Each row below holds a small network's activations on one input, seen along a few directions.
In each table, some parts of the input vary, and every possible input appears once, in random order.
A made-up example of a description, with smaller parts first: values(3) and (point or ring(9) or (ring(5) and line(6))).
Shared parts are said once, and a part with two or three values counts as separate values.
(in the rows, 128 means zero)

A family of inputs:
row 1: [ 96 152  88  98 148 115 167 128 137 123 114  96 123]
row 2: [161 119 134 113 130  87 177 125 143 114 163 134 129]
row 3: [136 103 127 116 131  96 213 113 151  89 157 145 129]
row 4: [126  22 124 147  67 175  41 116 138  91 117 198 185]
row 5: [ 80 131  88  99 148 124 200 120 144  94 109 105 122]
row 6: [131 139 158 166 157 123 179 120 138 130 127 111 112]
row 7: [153 168 164 157 151 124 129 132 118 161 129 112 103]
row 8: [113 121 149 162 154 132 215 109 142  99 122 118 114]
row 9: [114 176 101  89 144 113 116 140 121 152 118  92 114]
row 10: [ 61  61  80 133  85 198  34 124 130  97  68 152 178]
row 11: [158 180 166 153 141 127  98 146  98 179 142 116  97]
row 12: [181 146 147 100 123  87 124 138 125 147 164 131 120]
row 13: [120 190 105  88 134 116  84 151 100 173 133  98 109]
row 14: [185 163 147 100 113  91  93 149 102 168 173 139 114]
row 15: [103  50 143 199  95 212  49 111 131 102  84 172 168]
Describe the family of inputs behind these rows.
> values(3) and (point or line(4))
Changing only the values(3) part turns row 14 into row 11. The same change can be made to row 2. Which row results?
> row 6
List by row number the other rows that have the values(3) part in common with row 5.
> row 1, row 9, row 10, row 13

A family of inputs:
row 16: [129 139 171 151 112 175  53 133  84 159 116 149 110]
row 17: [150 207  96  56 150  68 156 148 112 156 158  90 100]
row 18: [152 106 184 171 149 133 191 102 169  96 109 117 122]
row 19: [ 95 107  63  89 115 128  63 131 158 116  89 110 166]
row 20: [128 221 137 125 176 102 163 144 116 185 133  70  77]
row 21: [ 52 118 114 165 138 172 191 113 114  96 112 132 121]
row 22: [143 127 132  87  78 146  53 141  97 144 139 168 131]
row 23: [178 117 179 203 130 120 115 131 119 149 159 153 133]
row 24: [189  97 142 138 101  91 112 136 131 134 186 168 151]
row 25: [ 93 122  96 156 139 167  75 135 144 143  54  89 153]
row 26: [159  76 143  99 128  94 183 108 178  82 139 140 130]
row 27: [ 65  97  78  97 118 139 183 112 115  77 141 148 142]
Describe the family of inputs behind these rows.
> values(2) and (point or ring(5))
Changing only the values(2) part turns row 24 into row 23. The same change can be made to row 19. Which row results?
> row 25
Change only the values(2) part in row 27. List by row number the other rows that result.
> row 21
